Each row below holds a small network's activations on one record, seen along a few directions.
Each row is followed by the record's values for the fields NOKI, BOSO, GITU, DUZ.
A field that a record lacks is left out.
The largest differences between rows may come from other fields.
Random noise pushes rows far along 21 fixed directions. That doesn't count. These rows show it; they differ only by the noise:
[ 210 -180  111    2  344   31 -102 -332  -82  -19  274  187  217  235
   21  157  -30  157 -451 -220 -160 -187  -51  -50   97  227   20 -368
   73  -16 -122   59 -177  127]
[ 171 -209 -149   98   52 -130 -639  115  -90   81  369 -287  -65  -24
  290   18 -243  -53 -454  -88  -27  281  -81 -147   64  431  359  353
    8 -384 -485   43  -65  234]
[-134   28  -11  155  -74  -14  370    8  -46   65  -45 -183  225  -45
  350 -254  148 -188  -72    9 -109  156  276   54  -48 -131   28  -58
  -97 -313 -200   93  165 -190]
[ 288    0  558   37 -196   86  -25   53 -179   32  243    8  430  -66
  116   22 -340 -177 -372 -498  -99  128 -244  280 -145  353 -115    7
  158  125  157 -344 -307  300]
[  40 -288  -57 -271 -280 -105 -298  -96 -137 -286  195 -127 -288  -79
 -223   49 -102 -106   37 -251   43  236  134 -522   -3  176  202  194
   27   60 -356  -28  -55   68]
[ 111  -59   67 -337   -7 -311 -109   83 -134  183 -159 -215 -248 -185
 -166 -209 -140    5   -6  211  437   66  -32 -348  -17 -151 -243  160
 -274  139  -85  324  -21  299]
[-303   38  119 -272  270  170 -470 -343  241  -61   66   56  153  364
  -49   95 -185  208 -352 -104  -83  196   -1   37 -111  194 -423   17
 -449   70  245 -122 -126   78]
[  69   -7  134  -17 -271 -254   30  146 -176  -83  191 -115   46  165
  307 -268  116 -124   50 -537  -77   24   26  220 -193  109 -110  137
 -165 -222   92  -39  -72   31]
[-420   47 -138 -318  291 -312 -164 -272 -212 -131   91 -362 -167  222
  157  431 -135  -34 -349  516  273  299  105 -441   64 -195  221  234
   54  -62  -50  -38  -54 -151]
[ 131  319   -9 -230  172  153  493  -38 -138 -159  -71 -235 -146 -531
   65  -96  -74 -356  -29  169  180 -288  157 -273   54  320  211 -139
   -6  480  -48  236 -316 -147]
[-148 -309  144  328  -44  -99 -118  296 -406  317   16   78   70  -65
  101   27   78  297  114 -216  264  -61 -192   82   64  -22  206  228
 -104  -12   46  125  267  495]
[-467 -110 -153    5 -244  228  162 -145   49 -152   22  137  164  -53
 -218  -43 -222  127    8   94  257  400  -37 -140 -306 -252 -114  547
 -691  -62   88  -59  270  136]
[-227  243   65   80   26   93 -491 -241  242  -52    3 -233  -78 -131
   38  304 -177 -429   34  338 -262 -149  370 -269 -554  138  121 -269
  -21 -103 -198  -27  -64 -180]
[ 239 -185  275  189  165 -188   32  -26  -99 -148  223  265  264 -175
 -221  -81   82  -58  -16    6   -9 -225 -104   32 -164  168  231  -41
  166  -37  390 -190 -240   36]
[ 380   76  258  298  214    4 -623  315 -186  122 -309 -194  377 -168
 -153  314  390  400 -105   21   63  -72  242   30  -21  161  143 -189
   92  150  258 -263  140 -359]
[-342  104  284  -77  351 -138   66   59  -37   46 -385 -177  -14   47
  -81   36  422 -296   20 -212 -251  453  359 -103  -45 -307   -9 -718
 -290   86  -65  253   48  -80]
[ 285  -97 -157   -5  -40  190  267   47  325 -184 -123  230   63  315
   21 -255  263  264 -139 -610 -351  415 -267  107   37  222 -287  146
  -20 -343   95 -320  -36 -106]
[ 135 -188 -350  -13   41 -143   88  -22  184 -172   40  231 -475  702
  -72 -193  627  194   89 -177  -62   46 -124  247 -103 -143    2  165
 -159 -501  246   38 -158   70]
[-315 -174 -159   33   14   50   72 -101   74  209  -43    2  196  129
  261  -33  146 -159  -89 -144 -507  151  -64  -46  -20  339  -13   15
  -43 -263  -34  -81   89   10]
[ 275  306   91  -46 -235   81   35  -44  -40   14   77 -126 -272  330
  338 -251  185  -77   50  -57  146 -310  403  632  315 -328  -53 -333
  270   -7 -189  163  -53  -59]
[ 319  362  116  -89 -202  185  203  -76  310 -587  126  467 -235  -69
 -377  -20 -285  -93  260 -437    6  -94 -326  188 -229  -62 -121   -2
  119  223  325 -392 -253   29]
[ -68 -157  -74   44 -320   -1 -106  -95 -189  -79  297 -181  -47 -132
   40   95   31 -314  260  562  119 -376  275  -31 -193  114  424  314
  167  -13   63  -91 -126  -57]
[ 179  104  145 -101  -19  143 -453   91  -69 -402 -166  143  202  -62
 -187  141  187  627  398 -228  228  -19  162   22 -193  119 -182  133
 -319  345  515 -284   26 -272]

[  -8  154  127  120  468 -249 -362  285  201  139  -73   57  -91 -228
 -549   61 -127  -81   16  163   60 -243 -370    0   87 -126  -90 -118
 -151  209  383  -57  107   99] | (NOKI miz; BOSO pava; GITU mig; DUZ losaf)
[ 178  -15   62  111 -133 -317 -130  173 -192  243  134 -496  154  118
  130  -77   95 -165 -459   -8  -15 -229   83  -27  -92  198  -69  170
   55 -245   80 -112   30 -275] | (NOKI miz; BOSO pava; GITU mipe; DUZ losaf)
[-324  -65  352 -236 -134 -358  338 -370 -217 -165  271  368 -200  344
  383 -356 -365  147  -71 -643  283  108 -235   34  -46 -177 -292  126
   93 -175   91   98 -134  518] | (GITU guf)
[  99   83  197   62  -52  214 -155  212 -185   48   15  -41  107   80
   32  148  199    6 -138 -560 -172 -135 -155  365   27  555   76   31
    5  314  390 -258 -213   42] | (NOKI miz; GITU mipe; DUZ losaf)
[ -92  -23   22  153  376   75 -281   51  471  -92  144   43  325 -151
  -42 -179 -163   15  201 -168 -482 -243   67   -1  310   46 -306 -334
 -100  -64 -198 -109  349 -318] | (NOKI miz; GITU mig; DUZ losaf)
[ 256    8 -484   77   78 -269 -255  227  233  330 -193  531  -65 -319
  -58 -518  104   87  542  164 -242 -187 -428  265   39  101  -74   12
 -310 -250  154  367  210  306] | (NOKI miz; BOSO pava; GITU bulur; DUZ losaf)
[-256  313 -230 -109  -93  219  -99 -101  380  120 -310   60 -437 -124
 -140 -227  -37  -50  323  373  203 -255  160   89 -112 -125 -190  120
 -281  129   36  239   79   40] | (NOKI nul; BOSO tovot; GITU guf; DUZ kib)
[ -79  103  376   94  -61   71  -13 -224 -137  237   -9   52    9  213
   -9  129  -34    2 -155  -54   85 -481   81  192 -129  -63 -191 -350
  152  178  180   45  -47  161] | (NOKI miz; BOSO pava; GITU mig; DUZ losaf)
[  -1  -61   49 -136 -246   28 -604 -124  255 -252  144    1 -278  450
  166  -58    1  309  511   24   70 -110  324  163 -138 -217 -327   78
   27 -203  -39 -103   31  -16] | (NOKI seg; GITU guf; DUZ kib)
[ 279 -119  107  -17 -259 -143 -207   17 -137 -248  161  113   15  196
 -130  288  -63  364  489 -291   47 -439  -43 -146 -214 -261 -313 -132
    3   86    5 -106  202  -38] | (NOKI miz; BOSO pava; GITU mipe; DUZ losaf)
[ 171 -114 -291  197   43 -126  308  137  185 -231  195  144 -356  277
 -313  208  127  -58  255  -93  -88 -263 -379  -95 -118 -407   45   35
    9 -262  -66  -90  127   55] | (NOKI miz; GITU mig; DUZ losaf)
[ 254 -150   97 -119 -159 -110 -364  297  359   25  -34    1 -230    3
 -288 -108 -278  115  583  231   93   18 -184  -99 -168 -385 -520   47
 -100  -35  -54   31  106  305] | (NOKI seg; BOSO pava; GITU mipe; DUZ losaf)
[   2 -358  154  185  204  246  -17 -194  263 -127  455  368  499  -52
 -105  -80 -428   60 -241  132 -189  212 -189  169  308   32   77   16
  225 -137  -92 -259  -41  162] | (NOKI miz; BOSO tovot; GITU mipe; DUZ kib)
[ -89  -14  162  154 -117  512  514 -233  172 -397 -132  189  -54 -212
 -163 -215  197   42  180 -238   32  -99  432 -186 -254  166   99 -153
   19  149   -6    2 -139 -260] | (NOKI nul; BOSO tovot; GITU bulur; DUZ kib)
[ 506   81 -114  309 -273   45  151  245  -30  116   -2 -122  -15 -214
  256 -501  148   68   75  303  335 -240  206  364   26 -111  125  267
   75 -324 -149  168   64  -90] | (NOKI miz; GITU bulur; DUZ losaf)
[  80   77 -268  -10 -135  170   62   61    6  -35 -192  -23 -324  231
  102  -61  292  155  -11   44  189  348   60  186    8 -140  136  226
 -105 -177  -47   67  -19   66] | (NOKI seg; GITU guf; DUZ kib)
[-102  267   42  -34 -262  172  -97 -293  139 -207  -61   39 -214 -128
  334 -316 -282  240  -12  -11  428   -8  306 -124 -524  207 -145  404
 -164 -167  -48  119 -164  -36] | (NOKI seg; BOSO tuf; GITU mig; DUZ nufif)
[  26  154  -13   31   69  206  143 -330  280 -318   79  214   10   86
   27 -141  -99    4  -78 -213 -133   94  254  -42 -255 -169 -140 -388
 -257 -188 -317  199  -16 -115] | (GITU mig)
[-170 -116  253 -307 -171 -176  -67  -55 -321  256 -186 -177   13  180
   92   87  159  -81  188   53  -11  -20  106  -85 -167   -4 -277 -195
  -94  214  252  111  -70  219] | (NOKI miz; BOSO pava; GITU mipe; DUZ losaf)
[-296  201   45  321  -36  137  151  298   29  -88  185 -255 -198  253
 -103  363   41 -320  -92   59  149  -25 -203  390 -222 -262  250  359
 -153  -41  331 -320  -46   57] | (NOKI miz; BOSO pava; GITU guf; DUZ kib)
[ 114 -284   84  175 -262  281 -141 -225  430  155  137  -26  -94  218
   22 -243 -119 -135 -299  -74 -291  -14  127  -70 -165  263 -168   29
  314 -451 -406 -106  -86  122] | (GITU bulur)
[ 183 -177  -21 -169  -76   45  370 -216  130 -138   69  228 -252   36
  -18 -400   83    2  107 -117    1 -181   31   17  394   68  -11  -21
  443  -14 -138   29 -178   13] | (NOKI miz; BOSO tovot; GITU guf; DUZ kib)
[  50 -178  -43  -15  -70 -131 -108   90  -72  235 -236  245  -27   -4
 -196 -148   98  316   53  192  315  264 -250   99   76 -157  -34  352
  -56  -64  288  -29   85  347] | (NOKI seg; BOSO tovot; GITU guf; DUZ kib)
[-283  330  115  -28  473 -177 -346  141  506  175   -9 -183 -220  110
 -130  212 -392 -199 -164  123 -133 -119 -246  -16  274 -208 -278 -196
  292   97   34 -239  121  -30] | (NOKI seg; BOSO tovot; GITU mipe; DUZ kib)
[  68  197  -59   20  446  -62 -166  -96   71  164 -389  125  164  135
  108   22  273  468 -273   55  -14   35    5   -6  -39  103 -195 -204
 -112 -108  260   79   39 -215] | (GITU mig)
[-433 -299 -134 -342 -168 -175 -413 -218   96  194   89 -211  167  551
 -554  -50  296   19 -352 -187 -271 -162  258  -86  183   71 -516   90
 -473  125  284 -151  264 -404] | (NOKI miz; BOSO pava; GITU mipe; DUZ losaf)
[ 134   92  175  -80  178  245   76 -128  272  -63  100  148  -69 -161
 -178 -129 -503  152 -144   85  326 -179 -195  -10  214  -78 -277   80
   46  242  -76  -25  -83  233] | (NOKI miz; GITU guf; DUZ nufif)
[-144   98  178   85 -148  297   10  -80 -341   36 -121  115  401 -224
    1  188 -291  316 -300   25  338  457   38  138  242 -197  141   91
  -23  273  -57  -70  238   47] | (NOKI miz; BOSO pava; GITU mig; DUZ losaf)
[ 108  349 -197 -198  -65  123  -46 -242   68 -199    1  170  -82  197
  492 -212  102  170  299  548  238   30  351  558 -142 -195   17  -16
 -108 -123  189  243 -288  -74] | (NOKI seg; BOSO tovot; GITU mipe; DUZ kib)
[-307  -27   78   47   13   33  -72 -267 -304  -75 -219  146 -135  -32
 -157  412  240  126 -187  -90   62  111  179 -253  222  164  589  -74
  632  229   86 -244  -10 -213] | (NOKI nul; BOSO tovot; GITU mig; DUZ kib)
[-327  208  131  -10  211 -270 -257 -282   16  204  -33  319  104 -258
   85  -10 -463    0 -216  188   28 -104 -271  -90   66  207   59   53
  410   36  295 -155   23  128] | (GITU bulur)
[ 477  113 -188 -161 -106 -277 -313  -13   35  199 -181 -148   58  -13
 -431  293   40   81 -155  -68 -153 -506  -54 -351   85  -15 -342 -201
  140  166 -152 -153  275 -415] | (NOKI miz; BOSO tuf; GITU guf; DUZ nufif)
[-288  -45 -371   59   19    1  133  -24 -182   64  263  103  130 -108
  165   65  -82  -89 -108  -65 -156 -311 -390   51  148  561  295  474
  -48   59  290 -147   26   16] | (NOKI miz; BOSO tovot; GITU mig; DUZ kib)
[ 261  316 -341  273 -383   34  180  -35 -178   91  164 -202   -2  448
  492  420   35 -235 -395    0 -238   37  -78  396  -72 -241  267  -47
  366 -495 -370 -168  130 -187] | (NOKI miz; BOSO pava; GITU mig; DUZ losaf)

Which values does each new row have?
[-161 -163  -93 -194  -82   48  142 -156 -112 -219  163 -305   98  172
  126  281   23 -136 -178 -113 -261  118   85 -295  229  215   91  149
  276    3 -170 -339   -9 -382] | (NOKI miz; GITU mig; DUZ losaf)
[-227  -45 -208   14  275 -280  -11  354 -251   80   -1 -161   45 -423
  485    4  -49   34  556  217    3 -223 -249 -164  200  263  204  294
  -60   37   78  143  160   39] | (NOKI miz; BOSO tovot; GITU mig; DUZ kib)
[ 449  -55 -179 -505 -167    6  390 -187  111 -153 -248  -80 -123 -290
 -629  -14  -51 -263 -320  -33 -142  346   17 -667  468   29  -47 -201
  483  349 -406 -180  -52 -353] | (NOKI seg; BOSO tovot; GITU bulur; DUZ kib)
[ -99 -221   79 -168   53  240  298 -134 -264 -205 -106   80  230 -208
  250  -65  213  300  282   82  112   63  222 -143  261  364  191  122
  227  302  233 -118 -151 -127] | (NOKI seg; BOSO tovot; GITU guf; DUZ kib)
[  14 -124 -298  151 -196  242  -28   93   75  -38  124   30 -264    1
  231 -164  137  121  447  186  147 -170  275  150   18  -69  253  138
  -73 -124 -305  275   82  140] | (NOKI seg; BOSO tovot; GITU mipe; DUZ kib)
[  49  -16  -84 -256 -243   30 -194 -336 -104  110  505   95   79  -55
 -157  -78 -525 -310 -476 -279 -104 -253  -14  152  537  131   23 -145
   56  322 -516  163   32  166] | (NOKI miz; BOSO tuf; GITU mig; DUZ nufif)
[ 333 -208 -152 -155  -99 -193  464   20 -113 -108 -243 -117  -57  502
   76  170  253  491 -246 -408   47  412 -196 -473 -137 -263 -403   92
   11 -360 -218  -41  105 -162] | (NOKI miz; BOSO tovot; GITU mipe; DUZ kib)
[ 293  -59 -303    6 -228   56  347 -127 -191 -222   17  122  217  113
 -236  -27  159  384 -380 -274  140  195   48 -105  303 -207   21  130
  -21  -49 -132 -145  309 -406] | (NOKI miz; BOSO pava; GITU mig; DUZ losaf)
[ -68   59  201 -223 -176  -75  174 -238   54 -269  145 -302   97   -7
   62 -609 -151   60 -258  254  483   46  549  -32  118 -199 -323  331
  -82  -96   61  -31  -34 -472] | (NOKI nul; BOSO pava; GITU mig; DUZ losaf)
[-375 -275  -17  406  190  490   95 -133   83 -108  -47  251  -64   84
    5  -70  289  154 -137 -369 -107  436  190  -49 -147  148  391  -88
 -318 -245 -215  157   59  256] | (NOKI seg; GITU guf; DUZ kib)
[-270  460 -350 -166 -419    4 -112 -545   -3 -229  -74  553   83 -606
 -201  -53 -468  -79  175  105   18 -293  -46 -222 -228  296  152  276
   17  253  274 -202  202 -281] | (GITU mig)
[  84  250   83 -124  -17 -343  151   42   -3  143 -129  228  575 -368
   50 -117 -359 -103  -28   10 -180  280 -275  147  306 -229 -218 -117
  272   76  101 -265  242 -142] | (NOKI seg; BOSO tovot; GITU bulur; DUZ kib)
[-210 -147 -117   97  138  235 -142   99 -154   41  -30 -233   68  -58
   81  248  207  -15   45  390   24  191  183   42  243   23  422  124
  -41   60  -88  -22   74  -49] | (NOKI miz; GITU guf; DUZ losaf)
[   4  390    1 -130 -124 -122    4  107    1   24 -181  -67 -255  144
  434   -8 -132  107   78 -482  -29    4 -204   63  -66   68 -306   23
  120  -39    7  -40   47   19] | (NOKI miz; GITU mipe; DUZ losaf)
[ 252 -454 -161 -223  106 -147  205  169 -177  -84  111  -68  177  -27
  -20 -282  309  349  122    8  137   32  142 -188  439   81  -13  154
  -63  115  -52  157  -13 -156] | (NOKI seg; BOSO tuf; GITU mipe; DUZ nufif)
[-188 -316  -90   80  -59   40  203  132 -249  140  -65  -62  212  126
  -74   13  359  -41 -110   25  -98  452   19  115  111 -132  189   67
 -301 -108    4  105  121   58] | (NOKI miz; BOSO pava; GITU mig; DUZ losaf)
[-137  392  -64  -53   80   38 -516  -39   21  -55 -293  149 -269   47
   84  -95  248  232  131  -72   99  108  277  235 -188  145   91 -164
 -249   95  321  203  -77  -83] | (NOKI seg; BOSO pava; GITU mipe; DUZ losaf)
